A small network was shown many inputs. Here are its activations along a few directions, one row for each input.
In each table, some parts of the input vary, and every possible input appears once, in random order.
Descriptions start from the smaller parts, as in this example, which fits no table here: one of 4 places along a line, together with either a single point or (one of 2 separate values, together with one of 5 places around a ring) or one of 11 places along a line.
Shared parts are said once, and a part with two or three values counts as separate values.

Other details of the inputs shift rows strongly along two fixed directions, in all tables alike. That doesn't count.

Table:
R1: [  4  21  -9 -18 -17  24   0  15  -6   4  27 -21 -18  13]
R2: [ -6 -25   5  -2  20 -11   2  -3  -5   9   2 -18  16 -15]
R3: [  1  18  25  45  13 -10  10 -33   0   0 -30  25  11   3]
R4: [ -5 -27   0  -8  16  -1 -16   5   2   3   9   0  21   3]
R5: [ 20   6 -17 -26 -27  16   2  16 -12  -5  15 -15 -18   7]
R6: [ -9  22  31  39   2 -13   8 -27  -3   4 -31  24  21   6]
R7: [ -4 -22  -9 -18  15 -16 -10  -1  13   4  -9  -5  11 -11]
R8: [ 22   8 -16 -24 -21  12   6  23  -9   2  13 -16 -25   0]
R9: [ -8 -29   6  -2  14  -5 -12   2   2  -3   9 -11  19   0]
R10: [ 14  10 -19 -12 -14   7  10  27  -6   6  32 -11 -29  -1]
R11: [ 17  54  19  32 -39  10  18  -2  -2  -5  -5  14 -16  19]
R12: [-23 -24   3  -4  13   3   1  -9  -8  -3   5 -12  22 -15]
R13: [-10 -18  -4 -12  31   5 -17  -7   3   1  -9  -4  -2   4]
R14: [-10 -26  -8 -12  24 -15 -10  10   0   6  -5   4  -4  -7]
R15: [ -8  23  16  22  -3 -17  -3 -26  15   0 -42  36  14  10]
R16: [ 32  45  -2  15 -51  -3  17  -8   2 -10 -18  25 -11   9]
R17: [  0  10  22  46   5 -30  17 -16  -3   7 -27  33   8  -9]
R18: [-20 -24  -1  -9  15   9 -13   5   3  -2   9   5  21  -5]
R19: [  4  14 -25 -29 -33  18   8   6  -1 -12  15 -15 -16  -6]
R20: [ 16   8 -10 -13 -26  13  17   5 -19  -3  26 -33 -10  -2]
R21: [ 26  42   9  39 -36  -7  26   9  -2  -3  -1  24 -28   4]
R22: [-10 -17  -1  -4  33   7 -18  -4   7   5   6  -4   5   4]
R23: [-19 -25  -4 -17  12   6 -14   2  -2  -6  -6   6  14  -6]
R24: [  9   7  30  44   0 -19   3  -7   9   2 -25  35  16   1]
R25: [ 13  13 -29 -23 -21  -3  13  14   1   0  16 -16 -34  -8]
R26: [ 12  15  -9  -6  -9  24   7   6  -3  -6  28 -30 -30   8]
R27: [-12 -14 -11 -15  27  -3 -13 -17  14  -1 -10  -8   1  -1]
R28: [-20 -15   2 -18  21   1 -18  -1   0   4  -9  -5   8   8]
R29: [-22 -26   5  -2  13   5  -9   2   3  -8   9  -5  19  -7]
R30: [ -3 -25   1  -7  22  -5 -12  11   6  10   7  -1  15  -5]
Description of these inputs: one of 5 places along a line, together with either one of 2 separate values or one of 4 places along a line.
Changing only the place on the line of 5 turns R14 into R25. The same change can be made to R13. Which row results?
Answer: R27
Which other rows agree with R12 in the place on the line of 5? List them by row number.
Answer: R2, R3, R6, R17, R20
Change only the choice among 2 separate values in R22. List by row number the other rows that result.
Answer: R1

Table:
R31: [ -1   3   3   1  14  19   1  -1  -4   4  23 -29  -6   9]
R32: [ 21  32 -10  -4 -54  15   9  17   2 -10  -2  29 -15   4]
R33: [-22 -42  -7 -21  17  -3  -6   2  -6  -2   8 -16  20 -20]
R34: [  3 -13 -25 -31  -4  -3  -8  25   9   0   8   4 -12  -7]
R35: [ -5 -11  32  50  20 -35   3  -6   6   6 -27  40  25  -6]
R36: [-25 -16  -8 -24   9  19  -5   3  -9  -3  29 -31   6  -4]
R37: [  3  21 -10  -8  -9   9   7 -16   3  -7  -3 -14 -17   7]
R38: [ 11 -23 -12 -22   6  -3 -12  29   1   5  17  -3  -5   2]
R39: [-10  -6  23  45  17 -36   5 -11   6   6 -30  49  22 -10]
R40: [ -9   4  -9 -16   8  14   3  -9  -4  -3   5 -23 -15   1]
R41: [ 33  41  -8   2 -30  -6  19  -6  -3   6 -11  -4 -32   5]
R42: [ 16  28  13  33  -7  -6  14   2  -1   5  -3   9 -22   6]
R43: [ 14  20 -15  -2 -11  -7  11  -7   3   0  -4  -6 -27  -2]
R44: [ 15  21  -1  -5 -10  20  -8   7   1  -2   3   4 -17  25]
R45: [-17 -24 -17 -23  31  -2  -5   9  -1  10  25 -32 -15 -10]
R46: [-23 -57  16   3  40 -18 -36   3   9   4 -19  28  52   0]
R47: [ 24  40 -17  -4 -30   7   5  12   9  -1  -7  23 -40   9]
R48: [ 21  41  15  24 -37  27  18   0 -12  -6  18  -2  -7  12]
R49: [ 21  11  -1   5 -16 -23  13  -3  -1   5 -18   9  -2  -6]
R50: [  6 -13 -10 -26 -15  -1   3   3  -7   1   6 -23   9  -9]
R51: [ 17  34   0  21 -14  -7  19  -8  -3   1 -16  16 -27  -1]
R52: [-25 -24  20   7  30 -20 -20 -33   8   1 -40  13  51  -1]
R53: [ -5  14  25  29  17 -22  -5 -40  12   4 -55  30  24  11]
R54: [-17 -17 -17 -35   3  13  -8  -8  -1 -10  15 -35   7  -5]
R55: [ 25  24  11  26 -37  14  22  11 -13  -2  19   3  -3   1]
R56: [-29 -19  33  32  47 -14 -15 -23  10   4 -25  15  29   7]
R57: [  0  21  -2  -2 -23  18  11  -7 -11 -10   2  -6  -4   0]
R58: [ 22  29  -7   4 -52   5  23  -1  -6 -11   1   6 -12  -4]
R59: [ 13  31   0  17 -45  10  26  10 -14  -4  14   9 -12  -3]
R60: [-24 -25  11  -7  20  12 -11   0  -4  -3  19 -26  19   0]
R61: [  1  -8  21  32  31 -26 -23  -8  16   9 -40  51  16  14]
R62: [  9  41  -4   4 -22  14  -2  -5  12  -7 -21  30 -19  18]
R63: [ -7 -34 -26 -34  14 -14  -2   9   2   0  16 -30  -3 -18]
R64: [ -9 -25  -9 -37   9  24 -26  16  -3  -4  24 -22   9  12]
R65: [ -6 -28 -20 -27  12  -7   4  14  -7   2  18 -26  -8 -20]
R66: [ -2 -14   4  -1  -9   8   6  16 -10  -2  25 -19   5  -7]
R67: [-24 -14 -11 -25  25  15  -5  -1  -3   4  25 -36  -9   0]
R68: [  7 -21  -2  -2  12  -3   5  19  -6   8  30 -22  -1 -11]
R69: [-29 -29 -13 -37  18  14 -31   4  11  -7   1  -3  19   1]
R70: [  5   8  34  59  26 -24   1 -19   9  11 -29  40  15   3]
Changing only one part turns R52 into R49. The same change can be made to R57. Which row results?
Answer: R65
Changing only one part turns R62 into R34. The same change can be made to R56. Which row results?
Answer: R35
Describe the family of inputs behind these rows.
Answer: one of 5 places around a ring, together with either one of 2 separate values or one of 6 places along a line
A walk changes only the place on the line of 6. It starts at R53 and steps to R37. List the rest of the walk in order.
Answer: R40, R67, R56, R31
Change only the choice among 2 separate values in R69. List by row number the other rows that result.
Answer: R64

Table:
R71: [-15 -30  11  10  18 -11  -5   0   1   1   2   4  28 -11]
R72: [ 19  12 -17 -23 -25  15  -2  25  -2  -2  17  -2 -22   7]
R73: [  9  19  -5 -13 -22  32   0  11  -7  -5  22 -16 -15  15]
R74: [ 15  25   7  23 -29 -10   5  -4   8  -7 -29  48   3   3]
R75: [ 10  27  -9 -12 -19  18  12  -6  -5  -3  13 -26 -21   7]
R76: [ -9 -23  -6  -9  26 -22 -13  -9  11   4 -20   6  10  -7]
R77: [-15 -41 -18 -39  17   6  -1  17 -12   4  39 -54   2 -20]
R78: [-11 -26  10  12  29 -20   0  -8   2   7  -4  -7  17 -11]
R79: [ 17   9  -3  -2 -22  17  10  25 -12   0  33 -15 -15   4]
R80: [-11 -20  -5  -6  35 -18 -16  -4  13   7 -16  12   1  -3]
R81: [ 17  17  -7   4 -11   7  19  14 -10   4  26 -22 -32   0]
R82: [  5  33  20  32 -25   6   7 -18   2 -10 -23  34  11  10]
R83: [-24 -18   8  -4  20  -2 -10 -19   1  -2 -13  -2  25  -2]
R84: [-14 -26  -5 -12  17 -18 -13  -5   6   1 -20  11  17  -9]
R85: [  7  42  19  39  -7   0   7 -21   4  -1 -27  29  -8  15]
Describe the family of inputs behind these rows.
Answer: one of 3 separate values, together with one of 5 places along a line
Change only the choice among 3 separate values in R72. List by row number the other rows that result.
Answer: R73, R79
Change only the choice among 3 separate values in R81. List by row number the other rows that result.
Answer: R80, R85
